Each row below holds a small network's activations on one input, seen along a few directions.
Each table varies a few parts of the input and shows all the possible inputs, shuffled.
Descriptions start from the smaller parts, as in this example, which fits no table here: one of 2 separate values, together with either a single point or one of 9 places along a line or (one of 6 places along a line, together with one of 8 places around a ring).
Shared parts are said once, and a part with two or three values counts as separate values.
In the rows, 128 means zero.

Other details of the inputs vary at random and push rows far along three fixed directions, the same in every table; ignore that.

A family of inputs:
r1: [ 87 138  94   6  49 112 194  68 157 138 162 120  94 156]
r2: [132 126 183 102 124 142 106 126 123 116 107 188 144 139]
r3: [148 162 133 136 139 144 131 137 115 128 151 161 137 126]
r4: [113  87 106 139 114 104 118 153 150 128 136 108  95 137]
r5: [128  79 106 154 119 116 100 124 158 126 121  95 111 124]
r6: [ 52 119 189 126 167  51 249 181  19 141  43  62 164 143]
r7: [119  99 103 141 114 100 118 146 150 118 159 112 104 127]
r8: [150 165 138 144 145 151 118 124 118 127 139 146 156 122]
r9: [123  89 102 121 136 130 109 126 137 118 138  86 129 102]
r10: [153 170 142 158 131 141 117 110 126 135 129 152 142 134]
r11: [113  87 106 126 131 119 117 141 146 129 124  98 105 111]
r12: [145 114 122 181 168 132  99 163 116 114 141 125 145  84]
r13: [143 128 150 122 146 161 110 120 118  99 122 184 149 153]
r14: [146 169 143 151 131 140 118 125 127 134 133 150 142 144]
r15: [113  84 110 149 121 108 108 143 151 127 123  91 114 133]
r16: [118  92 101 117 132 125 120 134 138 117 140  98 119  93]
r17: [136  92  99 143 130 121 104 113 147 108 152  95 132  92]
r18: [142 156 142 125 141 149 131 140 116 147 119 154 119 141]
r19: [152 154 146 135 141 158 122 110 120 146 101 140 136 132]
r20: [124 173 120  44  80 145 171  55 137 143 132 138 128 146]
r21: [141 170 140 152 130 132 127 136 124 133 133 158 131 132]
r22: [136 162 141 145 128 136 128 140 125 145 111 155 121 144]
Description of these inputs: either one of 2 separate values or (one of 4 places along a line, together with one of 5 places around a ring).
- Change only the place on the line of 4 in r6. List by row number the other rows that result. => r11, r18, r19
- A walk changes only the place on the ring of 5. It starts at r6 and steps to r15. List the rest of the walk in order. => r14, r8, r9

A family of inputs:
r23: [143 147 158 139 141 146 120 140 108 143 104 145 138 145]
r24: [139 172 148 159 137 131 127 135 120 143 116 140 146 132]
r25: [144 167 140 146 148 143 135 135 103 142 112 140 125 122]
r26: [137 144 156 138 144 143 127 127 107 119 115 167 152 125]
r27: [147 105 117 134 120 147  75 115 168 117 146 138 114 127]
r28: [137 105 110 123 124 149  85 123 162 119 140 148 112 116]
r29: [112  97 117 145 148 101 148 146 102 119 116  78 123  96]
r30: [145 157 137 154 149 143 137 120 105 130 121 145 151 138]
r31: [148 118 100 133 119 147  80 116 161 106 169 137 125 118]
r32: [ 93  89 120 159 132  79 143 166 122 131 112  70 127 111]
r33: [115 178 151  62 101 137 177  97 114 154 110 145 131 169]
r34: [147 104 115 128 123 149  80 106 158 114 148 133 126 117]
r35: [140 163 140 134 149 148 131 144 101 122 133 150 149 126]
r36: [134 145 162 143 142 137 126 138 113 123 110 169 140 136]
r37: [146 150 153 127 152 156 127 131 102 135 111 137 149 127]
r38: [134 144 158 142 139 139 124 144 113 131 107 171 134 137]
r39: [ 95 170 137  80 114 112 221 106  91 143 107 124 142 162]
r40: [124  98 117 150 132 106 122 156 131 131 143 108 113 114]
r41: [115  97 117 143 145 101 136 157 117 130 139  96 119 105]
r42: [143 157 142 160 146 141 135 132 112 134 117 147 140 150]
r43: [140 116 108 139 119 135  86 131 160 108 161 134 116 130]
r44: [131  98 117 122 134 142 103 126 140 116 136 116 125 110]
r45: [136  97 124 134 126 131  93 125 148 122 130 112 121 128]
r46: [112  90 126 153 139  87 140 157 118 121 138  93 124 112]
r47: [102 169 149  61  99 129 190  98 110 134 113 163 138 151]
r48: [ 60 116 120  84  89  54 211 110 115 131 117  66 137 133]
r49: [145 146 155 137 146 140 127 125 108 125 113 157 153 128]
r50: [137 100 115 120 133 140 105 126 146 117 133 124 126 109]
r51: [118  97 115 154 131 104 128 148 124 127 119  93 105 113]
r52: [152 105 110 131 116 150  74 122 175 126 141 148 108 127]
r53: [139  99 116 132 119 143  82 127 161 125 138 133 109 128]
r54: [109 135  88  72  84 127 158  86 163 139 144 120 102 160]
r55: [ 93  92 118 149 145  86 153 158 110 124 115  61 140  94]
r56: [136 157  87  61  52 153 106  77 201 132 179 164  91 168]
r57: [142 156 138 157 144 143 136 140 111 142 112 149 133 152]
r58: [143 147 159 142 144 136 125 136 115 129 109 160 142 139]
r59: [136  96 121 130 130 133  97 116 139 117 133 107 133 118]
r60: [116  90 121 147 140  92 142 146 112 118 142  92 135 101]
r61: [ 71 123 107  78  85  79 188 113 140 142 125  78 116 135]
r62: [147 165 148 156 141 135 132 131 108 135 114 144 127 130]
r63: [136 150 155 132 151 149 124 138 106 136 111 151 138 134]
r64: [149 164 143 151 143 137 133 120  99 132 118 142 139 120]
r65: [141 104 112 124 130 143  90 126 158 124 135 135 115 118]
r66: [115 149  92  55  71 135 134  88 174 129 168 142 102 156]
r67: [115  93 117 139 146 101 146 154 110 123 140  89 130  96]
- Changing only one part turns r35 into r56. The same change can be made to r47. Which row results? => r38
- Changing only one part turns r36 into r28. The same change can be made to r45. Which row results? => r33
- What is each input in this table made of? => one of 5 places around a ring, together with either one of 4 places along a line or one of 5 separate values
- A walk changes only the place on the ring of 5. It starts at r53 and steps to r63. List the rest of the walk in order. => r44, r34, r27
- Which other rows agree with r48 in the place on the ring of 5? List them by row number. => r26, r30, r31, r34, r49, r59, r60, r64
